Each row below holds a small network's activations on one input, seen along a few directions.
In each table, some parts of the input vary, and every possible input appears once, in random order.
A made-up example of a description, with smaller parts first: values(2) and (point or ring(11) or (line(6) and ring(8))).
Shared parts are said once, and a part with two or three values counts as separate values.
In the rows, 128 means zero.

Other details of the inputs shift rows strongly along two fixed directions, in all tables alike. That doesn't count.

Table:
R1: [125 130 148 117 172 114 133 103 117 138 155  76 162]
R2: [110 136 128 130  96 144 115 142 165 119 130 111  98]
R3: [138  96 162 127 108 135 119 140  84 142 125 197 105]
R4: [117 169 110 135  86 157 128 138 117 100 111  90 118]
R5: [125 161 121 137  86 146 120 125 178 117 118 124  97]
R6: [130 164 122 126  98 146 124 137 120  95 109 115 138]
R7: [128 141 103 144 166 115 149  95 176 145 156  83 135]
R8: [132 124 129 133 182 102 127  97 169 155 142 116 129]
R9: [128 156 116 142  83 154 132 128 102 110 111 118 112]
R10: [116 135 106 126 110 137 132 154 109 113 113 129 126]
R11: [144 121 118 127 111 122 132 145 103 119 110 177 138]
R12: [137 109 130 119 107 124 119 155  95 124 100 200 122]
R13: [114 112 118 125 106 128 140 167 162 121 144 157 122]
R14: [123 143 140 121  94 140 131 154 100 108 130 150 133]
R15: [127 137 146 128 179 107 134  86 161 152 172  60 149]
R16: [138 162 116 138  94 150 119 115 119 101  92 114 120]
R17: [134 100 142 127 145 108 135 139  80 148 135 174 130]
R18: [130 118 136 125 204  93 119 106 100 154 131  96 150]
R19: [118 108 166 111  96 125 110 163 150 128 134 184 108]
R20: [130 162 125 138 101 141 130 118 180 121 136 117 115]
R21: [118 161 109 129 150 141 119  88 144 119 114  16 135]
R22: [118 159 112 121 103 153 116 120 146  97  97  70 129]
R23: [148 122 144 129  97 145 128 129 105 119 122 176 126]
R24: [118 119 112 112 110 135 131 157 134 104 112 136 145]
R25: [115 102 136 128 181 100 134 119 154 157 164 106 133]
R26: [143 115 170 126 200  91 119  83  80 169 143 118 142]
R27: [144 105 122 140 169 118 141  99 103 155 136 121 136]
R28: [132 106 127 128 112 125 122 155  89 132 107 185 111]
R29: [109  86 144 107 117 122 129 180 100 131 134 183 128]
R30: [127 167 122 134 161 129 118  91 119 126 115  45 136]
R31: [140 125  92 142 102 151 147 130 121 116 116 142 126]
R32: [127 117 125 113 198 100 120  95 132 143 123  69 163]
R33: [122 158 122 138  81 149 138 135 167 121 144 129 107]
R34: [120 123 152 133 166 110 125 105 151 153 168  85 131]
R35: [123  83 160 104 192  85 137 134 100 157 162 145 168]
R36: [135 164 112 141  88 150 137 119 109 103 118 112 130]
R37: [145 145 100 145 172 112 146  85 114 136 129  71 160]
R38: [137 126 135 122 204  95 117  99 110 145 123  95 162]
R39: [119 138 136 123  87 141 125 148 171 110 132 136 118]
R40: [127  79 173 104 145  94 130 184  69 146 154 236 150]
R41: [107 145  73 128  95 156 126 143 149  95  88  73 116]
R42: [125 167  75 134  94 153 132 141 141  85  90  94 142]
R43: [116 111 124 130 108 129 125 155 155 137 133 177  89]
R44: [123 108 164 101 104 129 120 168 108 114 132 181 138]
R45: [116 153  77 136  91 150 138 139 198  94 109  89 124]
R46: [112 113 151 111 111 134 125 154 104 126 137 141 125]
R47: [142 134  84 141  94 157 129 122 136 107  86 128 114]
R48: [133 135 121 143  88 159 133 126 108 120 120 134 107]
R49: [122 131 107 133 170 114 123 101 183 131 128  70 137]
R50: [120  63 177 113 198  76 120 138 130 178 170 171 128]
R51: [125 143 140 140 162 119 133  89 155 159 164  84 120]
R52: [143 160 121 136 101 142 131 110 115 106 108 115 135]
R53: [151 106 160 126 134 127 116 115  99 141 124 174 126]
R54: [112 139  92 143  92 147 141 144 172 123 131 128  95]
R55: [127 153 131 120  97 143 112 141 115 101 100 131 123]
R56: [126 116 130 127 107 124 135 158 163 130 138 193 115]
R57: [129 103 181 123 178  93 116 110 134 180 172 154 113]
R58: [151 131 136 141 164 126 140  79 107 146 149  98 148]
R59: [139  90 125 134 116 133 125 145  97 136 116 184 108]
R60: [150  97 124 128 116 133 134 143 106 126 119 197 133]
Each input here is: values(2) and ring(5) and line(6).
Q: The inputs of R32 and R22 match in every part but the values(2) part. If R12 is changed in the same way as R32 into R22, which row does it become?
A: R16
Q: The inputs of R34 and R25 match in every part but the values(2) part. If R53 is changed in the same way as R34 into R25, which row does it become?
A: R47
Q: Start at R52 and move only the ring(5) part, one step at a time. The first step leads to R36. Which rows follow, in order?
A: R9, R26, R16
Q: Start at R15 and move only the ring(5) part, one step at a time. The first step leads to R39. Which rows follow, in order?
A: R19, R2, R34

Table:
R61: [122 169  81 146  71 172 129 124 165  92  96  76 103]
R62: [115 155  68 139  80 164 131 136 168  95  93  86 111]
R63: [130 122 144 126 142 112 126 125 132 140 139 146 130]
R64: [125  96 146 110 124 115 127 164 120 135 136 192 131]
R65: [130 150 121 135 124 136 126 109 147 123 127  98 125]
R66: [134 131 123 135 207 104 130  66 144 155 142  44 154]
R67: [153 105 143 130 101 132 130 147  44 126 107 214 128]
R68: [117 125 120 123  79 143 128 175 134 110 118 183 112]
R69: [119 186  49 148  85 170 141 113 179  84  94  26 124]
R70: [128 103 161 118 107 125 117 156 114 138 136 196 106]
R71: [123 104 150 116 123 121 131 152 114 132 144 171 130]
R72: [126 133 130 127 101 140 126 139 137 117 123 144 121]
R73: [122 147  93 138 115 145 129 125 157 113 112  95 116]
R74: [140 147 139 140 214 101 131  50 138 161 157  33 157]
R75: [135 127 138 129 205  97 132  81 135 153 151  70 161]
R76: [119 135 114 133  81 147 125 150 142 113 112 144  99]
R77: [125 119 147 124  96 135 127 157 118 123 136 174 118]
R78: [135 103 172 122 207  83 128  95 112 174 169 126 151]
R79: [128 119 139 108  95 139 117 168  62 102  95 172 133]
R80: [133  83 181 111 202  80 129 127  99 175 174 170 150]
Q: What do these inputs look like to the network?
A: values(2) or (values(3) and ring(6))
Q: Which other rows does R72 become when the ring(6) part takes its other values? List them by row number.
A: R63, R64, R65, R68, R75

Table:
R81: [134 143 115 135 151 123 131 102 123 132 124  93 137]
R82: [126 104 153 112 132 114 124 155  97 136 134 177 134]
R83: [133 124 132 127 158 118 124 109 120 133 126 100 143]
R84: [128 130 129 129 158 111 131 103 158 141 144  98 136]
R85: [116 154  96 140  73 157 132 147 170 105 116 111 103]
R86: [110 158  86 134  74 161 130 143 177  95 103 102 104]
R87: [125 142 109 131 124 134 134 124 126 113 118  95 138]
R88: [131  98 161 112 147 108 119 148  97 141 137 177 138]
R89: [122 125 135 130 160 116 127 114 148 145 151 104 127]
R90: [133 140 132 130 150 123 131 106 123 136 136 102 142]
R91: [124 151  90 139  59 166 129 145 133  95  90 129 100]
R92: [128 133 131 134 157 113 130 104 157 145 146  95 135]
R93: [137 127 132 130 147 120 124 117 115 135 126 129 134]
R94: [130 110 156 120 125 119 131 145 103 134 143 174 133]
R95: [136 137 130 133 145 129 128 102 128 129 130  98 137]
R96: [132 116 140 123 159 114 125 111 110 144 132 114 139]
R97: [120  86 171 111 147 105 120 157 123 151 155 194 120]
R98: [124  90 133 116  68 143 132 198 114 117 125 242 108]
R99: [131 160 105 138 114 149 128 112 142 110 113  85 129]
R100: [123 141 103 134  65 155 134 159 124  96 103 154 110]
R101: [138 129 125 136 152 122 127 104 120 134 123 107 134]
R102: [135 116 152 124 151 116 126 114 109 146 141 136 134]
Q: What do these inputs look like to the network?
A: point or ring(6) or (values(3) and line(5))
Q: Which of the alternatives is R95?
A: values(3) and line(5)
Q: Which other rows does R99 become when the values(3) part takes its other values? List them by row number.
A: R88, R93

Table:
R103: [141 139 142 134 195 100 117  96 156 157 147 107 144]
R104: [ 88  51 156  91 195  72 142 195 116 166 175 166 155]
R105: [146  99 131 137 112 130 145 143 143 138 148 211 131]
R106: [136 124 123 124 218  94 116 102 128 144 118 104 151]
R107: [ 94 154  98 130 187 107 148  99 210 137 189   6 154]
R108: [131 143 140 156 143 115 128  89 135 156 144 103 106]
R109: [109 134 111 128  76 161 104 163 114 111  91 148  75]
R110: [130 119 158 113 162 113 111 148  64 131 133 146 154]
R111: [118 129 100 134  57 149 125 160 107 120  91 164  75]
R112: [117 122  98 117  80 150 113 165 159  83  66 141 121]
R113: [125 174 124 134  46 151 149 148 117  96 125 152 120]
R114: [121 111 153 103 122 129 111 149  91 109 113 128 156]
R115: [140  93 133 118 167  82 133 139  99 149 123 194 137]
R116: [133 101 164 101 109 115 108 158 158 129 130 197 123]
R117: [136 144  43 149 113 157 151 104 156  98  91  90 139]
R118: [139 100 150 147 101 148 135 133 125 146 152 187  99]
R119: [113  93 149 113 120 130 101 132 117 132 106 133 105]
R120: [138  93 118 137 121 144 132 128 105 146 122 154 106]
R121: [129 146 105 128  56 146 137 177  82  88  99 161 126]
R122: [150 150 133 145 140 137 161  88 124 129 158  93 159]
R123: [147 134 134 142 188  86 140  81 148 165 153 116 153]
R124: [126 110 186 126 144 115 106 138 113 160 158 185  91]
R125: [120 159 116 134  83 162 111 104 178 104 109  60  91]
R126: [123 178 129 117  88 156 123 110 153  93 120  61 140]
R127: [123 217 100 143 103 167 130  99 151  94 115  32 132]
R128: [153 112 131 129 203 110 152  82  80 145 153  88 184]
Q: The inputs of R110 and R127 match in every part but one. If R117 is changed in the same way as R110 into R127, which row does it become?
A: R105
Q: What do these inputs look like to the network?
A: values(2) and (point or (values(3) and line(4)))
Q: Which other rows does R111 become when the line(4) part takes its other values? List them by row number.
A: R109, R119, R120
Q: Which other rows does R126 become when the values(3) part takes its other values? List them by row number.
A: R116, R125
